Each row below holds a small network's activations on one record, seen along a few directions.
Each row is followed by the record's values for the fields TEPE, LUZ, MALUR, FITA.
A field that a record lacks is left out.
Other fields move the rows too, some of them a lot.
(in the rows, 500 means zero)
Random noise pushes rows far along 13 fixed directions. That doesn't count. These rows show it; they differ only by the noise:
[376 431 573 705 645 399 237 444 409 494 627 657 570 400 497 608 445 555
 547 577 550 437 645 393 257]
[677 632 612 422 598 462 443 511 637 608 400 474 437 566 352 564 447 496
 516 283 466 488 744 510 317]
[509 475 561 511 627 366 389 603 430 447 389 570 553 436 425 615 465 535
 412 554 446 346 395 314 536]
[572 477 339 499 486 556 500 241 443 342 294 529 511 519 770 399 693 561
 436 419 362 624 601 718 606]
[590 445 429 436 540 532 630 320 412 488 490 567 402 625 577 432 540 585
 479 429 481 617 646 477 772]
[357 657 506 509 474 490 352 445 559 559 476 450 477 486 597 438 507 456
 383 405 445 724 590 290 444]
[519 577 417 598 398 605 294 513 656 431 596 430 596 488 168 468 185 667
 550 461 622 501 454 421 481]
[658 500 459 343 443 632 613 472 479 508 516 498 480 565 328 454 323 531
 321 520 512 466 353 702 687]
[498 325 504 507 493 397 475 601 575 459 584 474 493 403 469 423 421 205
 698 519 605 407 416 259 628]
[307 446 492 352 619 480 410 641 425 431 377 513 541 324 748 309 541 333
 495 491 554 456 286 485 659]
[502 360 622 398 692 468 650 398 387 593 575 694 407 497 687 600 589 437
 352 541 419 578 620 600 459]
[568 414 544 483 622 590 495 575 715 449 475 455 393 386 369 642 515 427
 520 419 604 448 519 455 383]
[504 412 626 335 620 428 602 510 745 506 511 546 358 379 606 495 490 445
 711 302 543 646 498 555 520]
[389 471 448 427 544 608 488 435 394 572 677 400 613 435 606 457 563 244
 379 559 431 496 608 390 326]
[358 450 430 557 409 536 450 506 506 407 491 604 528 474 563 455 371 555
 233 645 467 710 260 368 728]

[511 442 483 729 585 344 356 457 324 425 414 656 672 523 489 660 546 642
 403 661 361 373 633 344 375] -> (TEPE soz; LUZ noto; FITA livud)
[526 501 493 578 311 585 518 390 431 593 598 425 175 630 477 453 528 314
 290 578 646 590 533 493 634] -> (TEPE ses; LUZ dovok; MALUR lup)
[558 444 476 532 549 643 510 587 473 481 307 495 354 538 554 492 641 411
 412 506 620 445 544 576 558] -> (TEPE ses; LUZ dovok; MALUR kini)
[456 475 616 349 394 255 670 542 506 595 399 490 407 442 813 471 695 134
 417 547 279 648 283 320 677] -> (TEPE goza; LUZ dovok; MALUR kini)
[534 363 360 608 511 605 493 496 463 456 519 412 615 499 505 493 616 220
 486 596 506 343 671 392 388] -> (TEPE lili; LUZ noto; FITA kamon)
[628 504 279 518 458 582 431 401 419 320 291 541 730 601 621 297 487 682
 589 454 356 510 613 742 579] -> (LUZ sumis)
[446 616 454 572 312 514 434 410 583 500 582 392 486 426 365 500 439 496
 476 517 555 533 355 497 486] -> (TEPE lili; LUZ noto; FITA livud)
[383 692 618 354 524 489 543 471 382 694 665 427 419 515 414 491 426 541
 429 473 562 516 441 477 540] -> (TEPE ses; LUZ noto; FITA dud)
[627 334 508 750 476 475 449 632 576 426 463 574 441 598 275 703 444 461
 377 658 538 414 559 192 504] -> (TEPE goza; LUZ dovok; MALUR lup)
[467 533 570 386 558 434 516 665 512 544 468 410 550 451 464 522 493 390
 499 480 473 413 395 342 498] -> (TEPE ses; LUZ noto; FITA dud)
[394 677 486 546 458 536 395 358 388 592 478 515 390 621 571 447 551 701
 380 435 475 700 679 411 520] -> (TEPE lili; LUZ dovok; MALUR lup)
[482 465 533 460 632 522 433 625 486 404 399 477 377 421 396 591 537 632
 528 453 606 360 383 332 596] -> (LUZ dovok; MALUR lup)
[408 372 433 456 597 593 548 676 461 450 492 424 596 507 636 471 577 437
 495 536 456 494 536 344 447] -> (TEPE ses; LUZ sumis)
[504 731 688 486 404 176 251 472 343 617 307 628 405 564 616 249 405 490
 582 381 523 457 470 815 555] -> (TEPE lili; LUZ dovok; MALUR lup)
[401 380 545 503 508 430 561 609 454 480 566 534 527 401 572 539 520 319
 367 672 450 440 289 423 516] -> (TEPE lili; LUZ sumis)
[607 660 505 684 363 506 346 597 606 540 333 478 417 597 216 545 404 493
 424 463 617 456 542 408 482] -> (TEPE lili; LUZ noto; FITA livud)
[638 464 478 469 514 565 440 789 318 558 350 628 726 654 366 426 295 423
 330 664 451 288 476 518 498] -> (LUZ dovok; MALUR kini)
[444 594 489 327 528 401 702 458 404 498 541 438 560 528 513 548 519 713
 336 504 274 569 326 253 750] -> (TEPE lili; LUZ sumis)
[369 660 472 543 471 518 351 419 333 532 461 581 543 493 588 410 498 612
 421 518 511 594 497 513 550] -> (LUZ noto; FITA livud)
[690 340 511 449 435 518 698 421 502 545 660 606 552 565 440 547 397 468
 619 575 426 500 524 669 466] -> (LUZ dovok; MALUR kini)
[360 471 566 420 535 276 580 532 372 452 434 562 553 392 692 576 592 523
 377 638 345 482 159 447 658] -> (TEPE sas; LUZ noto; FITA dud)
[582 521 467 687 274 348 408 344 545 416 398 501 445 463 523 526 539 456
 593 528 478 502 384 658 523] -> (TEPE ses; LUZ noto; FITA livud)
[311 551 531 513 510 431 501 500 380 558 575 497 548 474 566 494 533 438
 373 600 466 536 420 291 555] -> (TEPE lili; LUZ noto; FITA dud)
[448 623 512 513 375 530 481 385 534 549 515 446 358 465 492 460 538 499
 481 457 559 608 418 532 585] -> (TEPE lili; LUZ dovok; MALUR kini)
[405 503 504 450 593 546 532 656 638 504 431 521 584 515 595 392 453 425
 458 426 515 618 569 470 484] -> (TEPE lili; LUZ noto; FITA dud)
[440 362 464 470 578 729 638 374 358 540 822 562 330 493 364 461 444 571
 604 559 818 487 510 509 735] -> (LUZ noto; FITA dud)
[470 560 454 502 443 439 411 567 396 487 413 480 507 562 554 330 469 496
 512 513 547 442 420 451 700] -> (TEPE sas; LUZ dovok; MALUR lup)
[436 499 545 409 574 655 626 500 578 518 587 470 458 462 523 641 542 580
 240 517 445 591 488 610 297] -> (TEPE lili; LUZ dovok; MALUR lup)
[581 546 558 344 515 458 565 536 415 642 489 489 459 552 549 424 519 354
 499 441 454 428 554 655 470] -> (TEPE bupur; LUZ sumis)
[396 658 412 488 409 519 328 681 732 381 317 465 701 486 476 323 270 718
 546 364 491 682 384 435 590] -> (TEPE goza; LUZ noto; FITA livud)
[412 373 382 670 559 553 346 572 550 351 608 528 669 494 507 367 355 649
 783 475 651 489 650 474 431] -> (TEPE soz; LUZ sumis)
[313 509 399 593 497 476 327 518 425 422 598 394 745 388 587 389 504 455
 606 581 458 443 501 309 378] -> (TEPE soz; LUZ sumis)
[435 468 540 518 511 394 507 520 468 498 506 463 396 477 531 529 602 396
 525 529 511 467 484 242 597] -> (TEPE lili; LUZ dovok; MALUR lup)
[616 598 568 343 464 570 704 543 562 610 478 412 306 582 335 603 487 473
 280 476 523 534 417 518 630] -> (TEPE ses; LUZ noto; FITA livud)

Here are new rows. What are their fields?
[569 666 458 635 303 420 229 404 613 474 289 422 513 505 571 399 575 293
 533 381 425 578 607 605 274] -> (LUZ noto; FITA dud)
[458 454 514 611 506 562 369 537 404 471 624 533 525 433 299 637 390 553
 453 670 618 297 371 489 374] -> (LUZ dovok; MALUR lup)
[401 601 352 438 505 712 461 442 420 448 474 383 546 431 547 413 609 476
 389 503 555 487 478 546 511] -> (LUZ noto; FITA livud)
[356 519 637 152 625 314 595 670 402 671 696 457 765 423 603 391 359 444
 747 444 376 415 391 460 416] -> (TEPE sas; LUZ noto; FITA dud)
[494 318 535 555 514 487 564 509 444 457 416 667 385 445 683 554 633 423
 407 637 519 529 379 613 607] -> (TEPE goza; LUZ dovok; MALUR kini)
[601 346 486 496 520 446 508 612 584 460 448 615 640 447 541 398 435 326
 831 475 534 408 527 620 453] -> (LUZ noto; FITA livud)
[509 494 657 492 519 404 394 571 577 625 625 595 572 459 455 479 301 282
 528 527 459 484 555 647 201] -> (LUZ sumis)
[319 434 420 541 646 570 440 709 518 376 345 479 459 457 659 486 653 436
 384 527 556 547 470 146 588] -> (LUZ sumis)
[660 508 434 480 493 638 592 342 350 509 450 474 547 628 517 641 606 646
 288 548 297 451 655 763 306] -> (TEPE ses; LUZ dovok; MALUR lup)
[561 479 438 492 611 543 562 602 478 469 471 412 525 524 375 610 567 571
 536 479 527 332 553 333 514] -> (TEPE sas; LUZ sumis)
[369 425 530 506 549 491 539 513 363 551 668 519 408 458 473 559 539 522
 560 574 639 475 433 271 639] -> (TEPE goza; LUZ noto; FITA dud)
[533 518 536 630 529 506 492 576 500 551 431 577 525 596 419 576 491 449
 328 563 499 493 593 405 446] -> (TEPE lili; LUZ noto; FITA dud)
[440 345 458 287 604 735 733 491 550 485 641 513 525 450 600 536 502 557
 327 558 387 693 438 534 503] -> (LUZ sumis)
[146 769 610 435 466 485 400 417 290 725 794 514 503 529 527 488 361 676
 222 599 465 737 434 225 469] -> (LUZ dovok; MALUR lup)
[544 570 415 642 288 568 370 477 637 480 469 262 383 500 365 432 538 220
 521 467 647 468 514 439 447] -> (TEPE ses; LUZ noto; FITA dud)
[445 627 627 356 810 489 492 609 542 563 334 451 246 452 557 476 693 484
 567 245 683 421 643 445 576] -> (TEPE lili; LUZ sumis)
[523 426 502 513 506 455 501 741 666 456 372 536 577 541 472 390 361 353
 550 475 558 491 447 455 584] -> (TEPE lili; LUZ noto; FITA dud)
